Each row below holds a small network's activations on one input, seen along a few directions.
In each table, some parts of the input vary, and every possible input appears once, in random order.
A made-up example of a description, with smaller parts first: ring(8) and (point or (values(2) and line(4)) or line(11)).
Shared parts are said once, and a part with two or three values counts as separate values.
(in the rows, 128 means zero)

Other details of the inputs shift rows strongly along two fixed directions, in all tables alike. That doesn't count.

Table:
r1: [ 99 111 149 174 100 189 169  98 157 164 151 161 106 132]
r2: [135 119 126 105 137 142 155 146  97 108 107 126 150 140]
r3: [125 104 172 146  85 150 163 139 147 138 142 153 142 143]
r4: [ 99 125 144 146  67 165 145  91 193 167 158 150 104 127]
r5: [108 131 154  69  86 152 158 165  98 117  88 119 157 140]
r6: [101 157 147  82  82 155 131 155 106 126  92 104 143 144]
r7: [151 122 125 134 154  86  96 135 125 106 128 122 119  99]
r8: [161 122 117 123 179 127 132 142  78 103 105 109 148 132]
r9: [ 91  96 159 172  81 169 139 116 154 143 116 152 112 118]
r10: [141 130  85 153 187  77  56 104 139 112 135 119 105  95]
r11: [143 125 153 118 127 140 149 148 100 118 111 121 152 142]
r12: [173 153 136  60 134 112 142 152  88 117 119 113 152 157]
r13: [106 101 167 150  67 152 134 117 170 142 138 161 113 111]
r14: [143  90 127 178 131 144 134 111 175 139 147 152 114 103]
r15: [179 114  84 170 223  69  96 107 126 120 160 130 112 119]
r16: [157 145 171  56 101 131 172 184  73 104  99 105 185 168]
r17: [136 143 106 131 155 103 104 115 120 133 146 113 123 135]
r18: [162 106 130 150 155 110 125 137 126 117 143 139 139 128]
r19: [126 139 175  73  63 148 147 157 121 122 103 121 154 125]
r20: [110 142 131 122 107 111  99 125 154 125 138 126 113 112]
r21: [145 149 167  68  77 143 183 157 133 134 139 125 152 163]
r22: [134 124  85 143 176 125 140 113 124 120 134 136 123 125]
r23: [135 171 119  67 128 135 133 143  74 126 110  89 150 155]
r24: [ 98 119 125 174 115 114  91 101 181 141 149 147  95 104]
r25: [110 107 113 143 144 127 122 128 133 120 110 136 122 106]
r26: [114  92 167 164  68 168 164 123 187 147 161 169 117 124]
r27: [105 132  89 141 160 120  93 119 132 120 117 123 113 109]
r28: [156 167  75  82 192 101 104 137  60 109 108  82 144 141]
r29: [139 153 107 115 168  82  82 146 100 110 107  99 131 123]
r30: [154  97  79 182 223 109 106 108 109 106 126 128 117 109]
r31: [124 108 145 154  89 167 167 106 192 165 155 157 110 127]
r32: [ 99 114  67 184 189 106  75  98 159 122 133 136  93  87]
r33: [123 108 126 199 154 146 133  89 155 157 164 157  99 119]
r34: [ 85 133 114 128  90 164 146 109 143 149 140 140 114 135]
r35: [159 153 144  76 137 120 160 158  84 120 124 110 163 163]
r36: [107 167 139  54  92 148 134 168  87 114  82  97 156 148]
r37: [107 136 148 122  73 138 141 115 158 154 157 137 121 144]
r38: [123 140 187  84  62 127 156 171 113 126 101 124 157 144]
r39: [157 125 119 145 169 101 129 122 123 131 153 132 128 137]
r40: [ 65 122 123 145  65 180 158  98 177 159 150 157 105 131]
r41: [ 73 122 156 162  61 144 125 112 187 156 142 152 105 120]
r42: [167 133 125 113 167  70  98 152  97 100 111 111 140 115]
r43: [179 133 139  74 140 113 134 165  83 101 112 112 164 143]
r44: [110 161 158  66  65 145 126 146 129 126 105 111 146 130]
r45: [146 170 128  65 123 102 126 149  88 124 126  91 157 158]
r46: [121 138 107 151 159 105  80 122 123 126 113 112 118 116]
r47: [122 113 146 161 123 125 115 129 130 129 110 132 122 116]
r48: [138 157 128  78 108 120 124 127 121 131 134 114 133 145]
r49: [162 135  70 155 208  64  73  97 138 120 162 110 101 110]
r50: [ 92 109 138 170  97 189 174  97 162 158 149 166 104 132]
r51: [112 132 155  80  89 154 151 161  95 116  87 114 152 141]
r52: [110 104  97 190 155 149 138  88 155 142 155 165  95 116]
r53: [145 114 124 158 165  86 101 136 116 115 114 124 121 109]
r54: [163 149  68 142 227  78  71 109  88 121 135  92 120 120]
r55: [115  82 104 191 157 142 137 100 161 127 141 160 108 106]
Each input here is: ring(5) and line(11).
Changing only the ring(5) part turns r18 into r42. The same change can be made to r8. Which row results? -> r9
Changing only the ring(5) part turns r2 into r52. The same change can be made to r30. Which row results? -> r50
Change only the ring(5) part in r17. List by row number the other rows that result. -> r16, r29, r35, r53
Start at r32 and move only the line(11) part, one step at a time. The first step leads to r27. Which rows follow, in order? -> r36, r6, r46, r29, r41, r24, r20, r10, r44

Table:
r56: [138 156  79  70 164  95 136 136  81 109 139 100 163 163]
r57: [ 64 123 142 165  85 165 142 115 125 159 142 144 115 154]
r58: [149  96 120 200 179  76 120 131 150 108 142 151 116 118]
r59: [187 116  91 157 232  70 115 126  79 108 140 123 143 152]
r60: [ 86 134 159 182  65 134  80  86 182 171 143 133  85 112]
r61: [136 134  67 123 206  55 102 149 125  96 129 117 130 111]
r62: [126 114 102 136 181  89  66 129  96  94  85 115 127  85]
r63: [ 82 152 165  94  85 120 144 175 104 118  84 109 147 147]
r64: [100 133 138 142  50 137 109  90 224 175 181 158  83 118]
r65: [157 144 167  85 115 167 192 146  92 144 120 130 148 173]
r66: [172  90 128 246 191  73  63  66 195 150 204 149  81  82]
r67: [ 96 142 108 125  98 180 179  86 155 153 160 149 103 134]
r68: [102 169 153  86  86 182 162 137  80 152 102 110 140 159]
r69: [144 145 105  51 146 109 112 164 106  78 100 119 153 117]
r70: [136 149 124  51  89 185 160 152 131 116 108 109 156 133]
r71: [126  73 176 150  73 151 152 139 152 124 130 166 128 107]
r72: [101 121 139 149  97 184 125 115 142 144  97 126 130 108]
r73: [203 113 139  93 161 133 147 163  84 105  98  96 157 129]
Changing only one part turns r60 into r66. The same change can be made to r57. Which row results? -> r59
Describe the family of inputs behind these rows. -> values(3) and (point or ring(5))
Change only the values(3) part in r63. List by row number the other rows that result. -> r58, r61
Change only the ring(5) part in r56. List by row number the other rows that result. -> r61, r67, r69, r70

Table:
r74: [133 111 178 140  84 166 168 125 145 150 144 152 133 147]
r75: [155 176  98  34 152 112 131 153  67 107 104  85 160 148]
r76: [191 104  76 155 229  79 104 113 109  98 138 124 121 108]
r77: [129 141  82 120 171 124 113 124 112 119 117 110 124 127]
r78: [138 134  57 155 233  94  78 108  99 112 117 113 107 109]
r79: [105 117 141 166 100 117 112 109 187 144 152 150 102 111]
r80: [126  88 137 173 121 158 158 119 159 136 140 156 119 117]
r81: [142 136  64 158 223  84  78 107  95 119 128 104 113 121]
r82: [ 95 107 146 178  93 126 106 113 167 142 136 147 103 110]
r83: [109  82 140 200 130 158 151 104 162 136 138 167 110 111]
r84: [ 97 168 177  60  28 187 181 141 119 154 126 113 150 170]
r85: [101 143 180  65  32 152 155 156 146 136 109 127 143 138]
r86: [158 149 171  48 110 131 174 185  55 109  89 103 192 173]
r87: [136  99 140 167 122 140 154 117 161 142 167 165 117 133]
r88: [ 96 101 133 171 102 136 103 108 179 134 135 150 104 101]
r89: [137 172 111  71 135 117 138 139  97 123 133 103 149 155]
r90: [147 157 127  71 144  94  96 172  69  90  86  91 155 120]
r91: [109 119 148 172  96 127 104 109 176 152 144 145 100 107]
Changing only one part turns r81 into r82. The same change can be made to r84. Which row results? -> r91
Describe the family of inputs behind these rows. -> values(3) and ring(6)
Change only the values(3) part in r87. List by row number the other rows that result. -> r79, r89
Change only the values(3) part in r75. List by row number the other rows that result. -> r76, r85
